A small network was shown many inputs. Here are its activations along a few directions, one row for each input.
Each table varies a few parts of the input and shows all the possible inputs, shuffled.
A made-up example of a description, with smaller parts first: one of 2 separate values, together with either a single point or one of 11 places around a ring or (one of 4 places along a line, together with one of 8 places around a ring).
Shared parts are said once, and a part with two or three values counts as separate values.

Other details of the inputs vary at random and push rows far along three fixed directions, the same in every table; ignore that.

Table:
x1: [ -1  -9 -29  -5  -3 -40   1 -23  33 -31   4  17]
x2: [ 19 -33   6  34   4 -14 -10   3   1 -16  20   8]
x3: [  0   6 -10 -16   9  -4  -9   2  -7  10  -9 -10]
x4: [ 28 -14  -6  12   5   4 -38   3 -18  -6 -15  -3]
x5: [-14  18   4  -9  -3   5  -1 -12  -4   2   0  -8]
x6: [ 13  12 -33 -14   7 -16 -17  -5  17   9 -14  -1]
x7: [ 25 -35  26  32  -9  -8  20   9   8 -17  14  29]
x8: [ -9  12 -12   5  11   3  -1 -11  13  11   8 -18]
x9: [ 21 -14   5  14  -3  22 -36   8 -20  -4  -7   2]
x10: [-13   9  11 -11   3  15  13  13 -13   5  -1   2]
x11: [-12  16  -9 -14  -1   2  -5 -15   1  -1  -8  -6]
x12: [ -5   9   5 -10  -1   9  16  21 -14  15  -9   1]
x13: [-18  -3   9   6   5  18  19  10 -10  12   9 -12]
x14: [-16  15  14 -13   6  14  16  11 -12   9  -2   0]
x15: [ -5  12  -6 -15   6   1  -5   0   3   7   1  -4]
x16: [ 26 -12 -23  12  -6  -1 -50 -19   0 -21 -13   4]
x17: [-27  10  14  -6 -10  15  18  -3  -7  -2  -5  -6]
x18: [ -6 -18   3  12  10 -25  35   7  11 -14  23  15]
x19: [ 2  7 -9 -4 -5 12  8 -8 23 16  0 -9]
x20: [ 12   8 -33 -14   3 -13 -20  -1  13  10 -12  -2]
x21: [ -1  -8  14  -8  13 -37  30  11  -2 -10  11  18]
x22: [ 16 -11  19  14  -8   9 -11  23 -24   6  -4   4]
x23: [-29   7  17  -6 -13  10  19  -2  -8  -1   1  -7]
x24: [  5 -15   5  17 -18  20 -28  -6 -15 -13 -10  -3]
x25: [  5 -15  20  31   3  27  -4  11 -21   4   3  -8]
x26: [ 14  14 -28 -10   6 -20 -19  -6  19   8  -7  -2]
x27: [-2  4 -4 -4 -7 27 10 -1 11 19 -5 -9]
x28: [ -5  17   2 -13  12  -2  -1   1  -8  13  -5 -13]
x29: [-11   8  -9 -13  -5   3  -7 -11  -2  -2  -4  -5]
x30: [ 15 -10  29  26 -11  26   5   7  -5   6   4   2]
x31: [-12  -7  14  -6  -4 -29  24  -2   2 -18  18  17]
x32: [  4   6 -16  -3  -4  18   6  -8  20  12  -8  -6]
x33: [-12   0   3   1  -8 -24  12 -14  14 -21  11  10]
x34: [ -9  19   2 -12   7   8   0   0  -2   9   1  -5]
x35: [  3  -5   0 -11  11 -35   9   4   3  -6   9   7]
Description of these inputs: one of 5 places around a ring, together with either one of 2 separate values or one of 5 places along a line.
Which other rows does x16 become when the place on the line of 5 takes its other values? List them by row number.
Answer: x1, x4, x10, x12
Which other rows does x27 become when the choice among 2 separate values takes its other values? List them by row number.
Answer: x13

Table:
x36: [ -2 -10   3  11  -7   2   9   5   1  -5   4   7]
x37: [-3 -6  5 -1  4 -9  7  6 -7 -6 -1  1]
x38: [-11  21  -7 -21   7   8  17  -1  13  17  -2  -3]
x39: [ 25  -8 -27  -2   0 -26 -24 -10  24  -7   0  10]
x40: [ -5  -9   5   9  -6   3   7  -1  -3 -10   8   5]
x41: [  5   4  -1   9  -2  34 -28   8 -25  15 -19 -18]
x42: [ -6  22 -40 -25  13 -19 -18 -23  30   2  -2  -9]
x43: [-14  17 -11 -19   8  -2  14   4   5  20   0 -14]
x44: [  9 -11   5   4  -2  -6   1  10  -3   0   5   7]
x45: [ 3  0 11  0 -5 -7  2 -1 -8 -8  1  7]
x46: [ 4 -5  6  1 -5 -3  1  8 -4 -3 -1 13]
x47: [  0  -6   4   3   4  -7   2   3 -10  -7   6   5]
x48: [ 2  2 15  4 -4 -7 -2 -1 -6 -7  3  5]
x49: [-4 -1 10  4  7 -7 -1  3 -8 -3  7 -1]
x50: [-1 -9  2  0  2 -8  5  6 -7 -8  0  4]
x51: [-9 -1  7  3 -4  3  9 -9  0 -4  5 -2]
x52: [-10  -5   5   1  -6   2  12  -6   2  -6  -1  -1]
x53: [  2  -3   9  -2  -6  -8   5   2  -5 -10  -5   7]
x54: [-22  20  -8 -29   0   4  15  -3   5   8  -8  -5]
x55: [ -5 -12   3   7  -7   1  10   1   0 -13   2   6]
x56: [ 1 -7  4  0  1 -5  0  2 -7 -9  5  9]
x57: [  2 -11   6  12  -8   4   9   7   2   0   8   3]
x58: [ 26  -8 -29   6  14 -23 -20 -11  23  -8   2   7]
x59: [ 7 -5  6  6 11 -2  6  7 -1  2  4  2]
x60: [ 4 -8  2  2 -1 -6  2  9 -5 -4  1 11]
x61: [  4   9  10   7  -8  42 -37   1 -25  11 -15 -16]
x62: [ 27  -8 -28   2  11 -20 -21 -11  25  -9   1  11]
x63: [ 0 -5  8  6  5 -8 -3  4 -7 -7  9  3]
x64: [ 26   8 -25   5  -6  14 -54 -14   1   5 -26 -13]
x65: [  5   7   6   4  -9  41 -33   0 -26  10 -18 -13]
x66: [-5 -6  9 12 -5  4  2 -1  0 -9 10  3]
x67: [-22  22 -11 -21   9  -2  17   2   4  18  -6 -13]
x68: [  0 -10   2  -2  -1  -6   3   5  -5 -11  -1   9]
x69: [ -3  -3   7   1   6  -7   3   3 -10  -4   5   1]
x70: [-8 -1  5  4 -6  3 12 -2  3  2  0 -1]
x71: [-11  24  -3 -21  -2   2  13   0   6  20  -6 -12]
x72: [12 -1 11  5  0 -2  5  3  1 -1  1  8]
x73: [  6 -10   7  15  -1   9  12   4   6  -3   8   6]
x74: [ 0 -1  8  7  1  8 14 -3  9  4  4 -1]
x75: [-3 -4  7  5 -7  3 11  0  5  7  4 -5]
x76: [-17  19  -9 -20   9  -2  15   3   5  22  -2 -17]
x77: [-10   1  11   5  -3   4   5  -8   2  -2   7  -4]
The inputs of x48 and x53 match in every part but one. If x42 is changed in the same way as x48 into x53, which row does it become?
Answer: x68
The inputs of x41 and x43 match in every part but one. If x64 is changed in the same way as x41 into x43, which row does it become?
Answer: x71
What is each input in this table made of?
Answer: one of 6 places along a line, together with either one of 2 separate values or one of 5 places along a line
Which other rows does x52 become when the choice among 2 separate values takes its other values? List them by row number.
Answer: x55
Which other rows does x72 become when the place on the line of 5 takes its other values? List them by row number.
Answer: x38, x58, x59, x62
